Each row below holds a small network's activations on one input, seen along a few directions.
Each table varies a few parts of the input and shows all the possible inputs, shuffled.
A made-up example of a description, with smaller parts first: one of 5 places around a ring, together with either a single point or one of 9 places around a ring or (one of 2 separate values, together with one of 6 places along a line).
Shared parts are said once, and a part with two or three values counts as separate values.

A family of inputs:
r1: [ 42.5  -8.4  35.5  17.1   2.5 -20.8  36.8  -1.7  32.5 -57.8  28.1  -5.1]
r2: [-48.5 -23.3 -38.9  19.7  29.0  35.6 -45.7 -16.1   0.8   1.6   7.2   6.1]
r3: [-42.0 -41.5 -39.5  -1.8 -13.8  -1.6 -42.6 -39.6  -4.6   4.2   7.5 -10.1]
r4: [ 29.4   4.5  73.7  23.8  -1.4 -20.1  23.0   5.7   7.6 -51.5  18.9   4.4]
r5: [ 17.3  41.6  36.2  30.4  15.0  -1.4 -32.5  12.4  -9.1  29.0  22.0 -33.2]
r6: [ 23.7  23.3   1.5   6.4  -8.5  -1.8   2.8  32.0  -4.5  43.3  31.9 -19.2]
r7: [ 28.5 -19.1  26.6  -9.5 -28.3 -22.4  50.4  37.3  27.5 -39.6  19.5  10.3]
r8: [-68.3 -26.0   7.7  15.6   8.2   7.8 -50.1 -28.1 -38.9   7.4  -2.2 -17.8]
r9: [-48.9 -29.1 -30.8  -6.6   4.3  45.6 -32.3  -8.9  -5.5  18.7  16.8  21.5]
r10: [ 16.6 -12.0  32.7 -61.8  -2.3 -26.9  68.8  29.5  10.7 -67.3 -27.7  39.1]
r11: [ 21.8  -0.1  36.2 -66.4  -3.4 -20.5  62.9   8.6   5.3 -80.5  -8.4  32.6]
r12: [ 31.7  -1.6  29.3 -30.8  26.5 -22.3  54.8  -3.6  -1.6 -96.9 -13.8  27.5]
r13: [-51.2 -43.9 -39.2  -6.0   5.3  30.9 -26.1  16.8   4.9  31.5  -2.4  27.0]
r14: [ 32.8  46.4  15.0  29.7  15.2  24.9 -29.8 -16.8 -37.0  72.6 -45.4 -16.7]
r15: [ 30.7   8.8   7.4  10.3 -23.5 -25.9  45.5   7.3  26.3 -52.5  31.6   0.9]
r16: [ 34.7  38.5 -38.9  10.0  -6.2  10.7 -15.5 -28.0   3.1  73.3 -30.4  -6.7]
r17: [  4.0  18.7  71.3 -30.1  23.0 -28.2  49.4  -0.1  -7.5 -90.6 -22.5  33.6]
r18: [ 22.3  36.8 -15.8   3.1  -9.0   9.8   5.2  -4.1  -6.8  87.7 -36.9  -8.0]
r19: [-44.2 -19.0 -55.9   2.2   4.9  34.6 -38.6 -18.5   8.1   2.9  10.9   9.6]
r20: [-46.0 -39.8 -34.8  22.1   4.1  -3.3 -42.6 -29.1 -28.1  -0.1   0.1 -14.2]
r21: [ 31.1  21.3 -25.5  -3.1 -16.1  14.4  -2.5  11.7  -3.1  88.5 -50.2 -12.7]
r22: [-69.9  -6.5  10.3  14.2  26.3  35.1 -57.1 -21.6  -0.7  12.7   2.3   8.3]
r23: [ 26.2  32.5  -5.2  36.9  19.2 -24.3 -15.3  18.4   8.0  30.5  19.4 -16.8]
r24: [ 36.6  38.2 -27.7  30.0  11.1  16.4 -16.1 -21.9 -13.3  56.5 -43.9 -20.0]
r25: [ 14.4  14.6  19.3 -48.0   8.8 -38.8  67.7  -7.1  21.2 -88.7 -18.4  33.7]
r26: [ 25.8  19.2  -2.4   0.1 -19.0  -1.4 -11.9  47.5  16.7  34.6  19.0 -24.1]
r27: [ 17.5  -4.6  27.6   0.8 -23.1 -25.6  55.7  26.2  19.7 -31.2  28.0  11.4]
r28: [ 31.1  37.2 -23.3  18.8  -5.9   1.2  -4.9  14.2  -2.4  18.5  31.9 -31.7]
r29: [-47.1 -56.8 -29.7 -15.0 -25.2   4.3 -31.2   2.3 -10.0  19.3  -3.0 -12.1]
r30: [-52.2 -49.7 -23.0 -12.2 -17.7  14.1 -28.2 -24.9 -19.6  24.1  10.1 -17.6]
What is each input in this table made of?
> one of 5 places along a line, together with either one of 2 separate values or one of 4 places along a line
Changing only the place on the line of 5 turns r17 into r11. The same change can be made to r14. Which row results?
> r18
List by row number the other rows that have the place on the line of 5 in common with r26.
> r7, r10, r13, r21, r29
A walk changes only the place on the line of 4. It starts at r25 and steps to r15. List the rest of the walk in order.
> r28, r16
Change only the place on the line of 5 in r29. List by row number the other rows that result.
> r3, r8, r20, r30

A family of inputs:
r31: [-18.7 -18.0 -42.1 -12.0 -23.2  17.8 -18.7 -30.7   9.9  25.8 -16.1   3.7]
r32: [ 46.8  38.6 -23.5  30.3  -9.9   1.7 -24.7   7.5   6.1  61.6  -4.0 -26.2]
r33: [  1.2   4.8  34.1   0.2   9.1 -12.7   3.2  -5.8  18.6 -57.4  32.6   8.3]
r34: [-10.2 -18.0   1.9 -35.0 -20.0  -4.9  26.5  12.6  -2.2  -8.0  -7.2  20.1]
r35: [-23.2  -7.4   4.3  31.2  -0.8  24.1 -30.4  -2.0  -5.5  -7.5  25.7  -0.6]
r36: [ 82.6  45.2  24.7   4.5   1.6 -22.5  30.5  15.2  14.4  -1.4   7.6  -2.7]
r37: [ 12.9   0.6  -9.9 -38.4  -3.0 -12.4  47.6   0.3  18.9 -44.5  -6.1  20.1]
r38: [-17.3  -2.2  13.4   9.8  23.1   3.5 -26.1  -8.6 -21.4  21.7  -6.7  -3.3]
r39: [ -9.9 -12.6 -33.7   1.0  15.5  12.1 -18.3 -23.0  -6.4  30.9 -42.0 -10.8]
r40: [-31.1 -26.1 -12.5  -8.2 -11.5  19.3 -14.7  10.4   5.2   8.7  31.6 -13.1]
r41: [-22.1   7.3  -2.6  17.5  21.8   6.0 -29.1 -35.2  -2.4  30.0 -14.5 -25.2]
r42: [ -6.8  -2.1  10.8 -15.4  -6.0 -16.7  33.0  -0.7 -22.3  -2.9 -42.7  15.2]
r43: [-12.4   5.7  34.1   8.1   7.5  -8.4  16.3  -5.8 -30.4 -11.8 -10.2   0.2]
r44: [ 11.7  20.7  25.1  -6.1  34.9 -26.1  15.3  -5.6 -14.0 -44.6  -8.1  14.4]
r45: [-29.6  -3.0  26.2  21.6   3.1  -8.7  13.9  12.6  -5.4 -23.3  32.1  -1.5]
r46: [-25.9  -7.6  -6.9  21.2   5.1   9.4 -55.3 -21.9  12.1   8.7  24.2 -22.4]
r47: [ 50.1  31.2  -0.5  22.7 -13.9  15.8 -21.1  25.4  -0.9  52.9   2.4 -11.3]
r48: [ -7.9  -8.0 -11.5  -3.8  13.4  20.0  -4.4  -3.3 -12.3  21.8 -41.6  18.1]
r49: [-32.8 -25.9 -32.4   1.2  -3.9   3.2 -33.6  -9.7  23.0  23.2  22.9 -10.4]
r50: [  5.1 -19.0  -0.3 -11.7  -0.9 -15.4  30.4   5.2  19.4 -58.4  32.7   8.7]
r51: [-18.5 -18.8 -25.7 -24.8 -14.0  26.9   4.6  -0.7  -2.0  20.7  -4.3  -0.1]
r52: [ 55.5  36.3  25.1  16.1 -31.2  -5.5  15.3  38.7   0.7  24.2   2.0 -16.9]
r53: [-18.0 -32.2   4.6  -8.9 -19.0  -9.8   1.9  29.9   2.9 -27.4  22.2   2.9]
r54: [ 18.6  10.6  -2.8 -20.9  22.3 -16.6  38.0  -4.7  -6.2 -43.2 -32.5  32.8]
Changing only one part turns r37 into r34. The same change can be made to r54. Which row results?
> r42
What is each input in this table made of?
> one of 4 places along a line, together with either a single point or one of 5 places around a ring
A walk changes only the place on the line of 4. It starts at r36 and steps to r52. List the rest of the walk in order.
> r47, r32
List by row number the other rows that have the place on the line of 4 in common with r40.
> r35, r38, r47, r48, r51

A family of inputs:
r55: [ 13.5  40.1 -72.5  47.9 -34.2  22.5 -70.5 -10.6 -37.5  97.7  41.3 -67.4]
r56: [-43.1 -22.7 -18.4 -38.6  45.7  29.1   1.7 -29.5  10.6  -7.5 -63.0  30.0]
r57: [ 44.3   5.6  -1.9 -17.4 -41.9 -28.5  24.6  49.2  27.3 -17.8  49.7  -8.9]
r58: [ 55.5  77.6  -4.9 -12.3  18.0 -33.1  11.5 -22.8 -29.7 -28.7 -45.6   6.9]
r59: [-50.9 -67.1 -16.6 -30.3 -10.2  24.2  14.8  12.0  27.3  16.1  -8.5  42.7]
r60: [-34.7 -74.8  51.3  18.6 -11.4  -4.9  22.4  49.0  21.5 -30.9  49.5  27.4]
r61: [-24.9 -12.4  34.5  -1.8  38.5 -21.1   0.8   0.6  -2.1 -89.9  52.2  14.3]
r62: [-28.5  -7.1  17.5   4.5  35.8  -5.9  -7.9 -56.1 -24.1 -58.3 -43.4  10.6]
r63: [ 35.7   9.9 -18.3 -37.7 -57.0  17.8  38.3  15.4  32.1  46.5 -13.1  -3.4]
r64: [ 59.5  39.9  21.8 -25.0  21.9  24.3  12.5   0.2  23.7  40.2 -77.4   9.9]
r65: [ 54.9  34.7  61.9  23.0  -4.5 -48.4  28.3  30.6 -11.8 -37.0  26.4 -22.5]
r66: [-81.2 -23.7 -54.4  69.0  -0.9  24.0 -76.5 -37.8 -37.2  69.5  31.9 -39.7]
Changing only one part turns r62 into r58. The same change can be made to r66. Which row results?
> r55
What is each input in this table made of?
> one of 2 separate values, together with either a single point or one of 5 places around a ring
Change only the choice among 2 separate values in r57. List by row number the other rows that result.
> r60
